Each row below is a small network's average activation on inputs in which a field has the value named, seen along a few directions.
Values that are neighbours, or in one group, have similar rows; names and order tell nothing.
(in the rows, 500 means zero)
Random noise pushes rows far along 2 fixed directions. That doesn't count. These rows show it; they differ only by the noise:
[382 600 658 456 363 427 706 620 424 559 229 420 400 425 310 495 470 424]
[350 396 461 501 514 451 395 530 614 456 654 464 570 609 554 436 472 535]
[378 440 502 442 464 458 548 582 420 546 424 480 422 545 445 512 508 512]
[382 697 754 471 303 407 789 638 448 557 129 380 402 355 236 475 443 370]


Field BEZA:
zoni: [397 562 483 480 490 453 573 509 533 408 415 498 613 564 710 517 547 378]
milu: [524 575 647 545 510 486 493 424 674 525 677 385 654 587 432 414 465 653]
zup: [484 407 531 351 515 535 665 578 365 642 393 564 466 500 453 588 554 536]
lav: [437 512 376 405 553 586 509 526 668 387 600 446 702 549 672 468 458 488]
saso: [625 432 246 300 497 717 519 574 343 455 413 601 470 547 603 595 574 480]
bufup: [536 463 460 544 553 481 435 349 438 470 510 557 386 426 546 489 494 461]
tun: [415 432 489 455 405 527 562 573 347 489 433 454 378 528 443 580 616 580]
vik: [473 427 497 544 491 456 456 464 433 639 565 453 455 643 458 564 538 626]
san: [714 403 495 506 604 521 465 448 372 642 544 534 330 460 394 555 478 621]
zel: [370 497 365 523 503 498 413 521 500 379 487 517 557 425 680 538 475 444]
sof: [608 461 367 639 691 554 219 379 752 334 915 545 726 544 677 430 433 531]
ref: [494 633 724 578 348 383 591 463 405 631 319 418 323 432 242 529 532 461]
mut: [505 525 357 492 597 534 511 473 443 468 417 632 376 353 645 499 624 440]
vozi: [596 684 486 538 529 547 617 543 594 434 372 534 579 318 525 463 409 260]
mov: [497 140 202 450 640 487 327 471  98 613 530 730 240 714 695 748 686 602]
dob: [689 518 591 392 390 576 664 622 327 573 220 594 389 488 337 500 513 450]
gid: [664 553 632 498 522 534 617 480 481 625 480 485 470 492 302 441 447 608]
bimo: [622 444 473 533 521 501 326 414 251 623 557 564 347 476 415 625 561 658]
A value of BEZA combines one of 6 hidden first parts with one of 3 second parts; all combinations occur once.
Question: tun and zoni share the first part; tun and mov share the second. Which value has the first part of mov and the second part of zoni?
Answer: zel
Question: lav and milu share the first part; lav and mut share the second. Which value has the first part of mut and the second part of milu?
Answer: bimo
Question: saso and dob share the first part; saso and vozi share the second. Which value has the first part of vozi and the second part of dob?
Answer: sof

Field ZAPE:
dofi: [328 404 524 492 383 459 420 503 663 463 645 376 653 699 574 448 489 587]
rigik: [407 367 257 407 547 602 542 614 502 359 449 619 513 530 741 545 584 431]
deno: [498 423 592 468 539 476 484 490 531 583 732 406 577 718 427 476 563 661]
difam: [328 683 597 516 314 444 725 592 396 409 172 432 427 327 444 478 494 286]
tugol: [335 983 960 708 241 348 781 467 782 482 242 278 639 198 191 409 392 380]
molu: [603 355 440 533 600 481 331 384 315 681 560 630 295 534 468 623 597 716]
teza: [702 400 614 471 584 438 562 503 233 740 436 498 299 628 281 616 468 603]
pom: [263 538 502 370 398 472 692 637 298 576 277 439 418 506 422 598 577 489]
zote: [792 566 501 413 529 635 704 567 312 588 187 612 330 287 419 540 482 461]
rugad: [678 499 333 284 512 670 742 634 137 585 137 690 245 340 482 529 595 325]
zon: [726 306 269 420 645 588 354 405 128 660 495 700 229 524 529 663 578 620]
dile: [536 591 508 479 473 470 562 528 307 504 264 513 345 399 407 639 484 386]
The values of ZAPE form a 3 by 4 grid.
Question: How many steps from neighbour to neighbour lead from difam to tugol, at the fewest?
Answer: 2
A value of ZAPE combines one of 3 hidden first parts with one of 4 second parts; all combinations occur once.
Question: teza and zote share the first part; teza and dofi share the second. Which value has the first part of dofi and the second part of zote?
Answer: rigik
Question: pom and difam share the first part; pom and molu share the second. Which value has the first part of molu and the second part of difam?
Answer: zon
